Here are a small network's activations along a few directions, averaged over the inputs that share one value of a field.
Values that are neighbours, or in one group, have similar rows; names and order tell nothing.
In the rows, 500 means zero.
Strong random noise was added to every row along 9 fixed directions; ignore it. To show where, here is one row again and again, with new noise each time:
[539 616 581 496 565 453 703 512 398 346 240 271 522 340 468 427 619 585
 396]
[634 572 669 398 414 427 529 662 582 386 478 562 325 462 422 487 490 365
 395]
[443 500 595 526 462 569 435 451 586 646 409 411 485 535 516 658 550 438
 468]
[396 424 459 710 530 664 235 460 538 716 699 640 392 588 495 497 540 718
 337]
[196 505 358 667 736 350 401 261 538 725 686 353 683 568 475 683 499 625
 697]
[507 456 437 274 420 369 563 502 530 594 433 487 587 359 587 592 310 140
 666]
[539 537 454 513 485 487 522 620 413 604 394 454 427 307 538 496 501 491
 333]
[491 662 477 425 592 201 618 660 541 428 548 420 462 335 433 549 470 361
 565]
[660 303 392 295 467 410 642 430 586 417 300 556 486 188 524 291 306 361
 486]
[584 484 588 435 463 265 525 434 322 546 514 508 490 511 398 539 378 434
 420]
[635 506 604 442 491 514 491 550 460 452 485 592 376 473 455 448 330 561
 364]


Field V:
v8: [478 492 463 537 586 617 480 544 559 286 661 653 531 454 514 198 554 615
 540]
v4: [583 664 532 413 451 416 477 760 382 446 705 643 335 657 435 560 380 436
 555]
v10: [393 663 416 582 613 261 611 588 396 299 693 421 572 517 393 357 726 487
 570]
v5: [641 359 537 458 353 622 522 455 751 512 325 492 457 485 542 583 479 335
 504]
v6: [495 386 435 600 465 510 371 517 472 668 603 579 565 531 561 638 440 550
 537]
v2: [534 389 351 407 518 353 543 477 432 592 455 526 528 486 505 607 350 457
 617]
v9: [630 496 457 450 542 520 515 605 609 458 508 645 326 537 473 538 261 527
 488]
v7: [496 399 371 546 449 406 357 496 746 567 752 725 369 588 437 465 581 410
 490]
v3: [484 352 151 545 525 777 489 558 776 504 385 544 537 174 732 336 535 630
 564]
v1: [665 479 674 432 391 571 533 537 417 579 259 451 418 455 504 528 460 472
 277]
V is arranged as a star with 3 arms.
List every value one step from v8, in the order listed. -> v1
List every value one step from v7, in the order listed. -> v10, v5, v9
List every value one step from v2, in the order listed. -> v4

Field L:
l7: [481 338 438 392 510 499 629 289 627 365 346 406 623 482 529 425 562 472
 668]
l10: [354 581 637 477 422 652 481 502 655 544 369 374 510 602 533 611 758 284
 550]
l9: [414 721 518 634 606 610 485 786 581 508 537 399 452 356 584 612 619 583
 483]
l1: [580 523 447 337 470 584 701 542 455 393 200 394 537 246 598 280 487 379
 444]
l2: [458 565 353 674 635 365 442 630 788 417 754 610 349 512 399 498 571 615
 514]
l6: [534 715 593 453 542 581 601 739 552 193 528 483 448 424 520 380 582 580
 536]
l8: [461 742 549 561 587 606 552 821 564 413 402 387 371 406 533 549 670 585
 466]
l4: [521 473 691 601 385 698 514 447 692 349 333 409 504 483 493 390 889 511
 371]
l3: [609 533 529 430 353 486 550 624 346 590 354 462 486 526 538 658 434 327
 465]
l5: [396 492 290 479 525 718 599 457 312 451 351 395 649 344 664 280 576 579
 526]
L is arranged as a star with 3 arms.
List every value one step from l3, in the order listed. -> l7, l2
List every value one step from l5, in the order listed. -> l10, l8
List every value one step from l4, in the order listed. -> l9
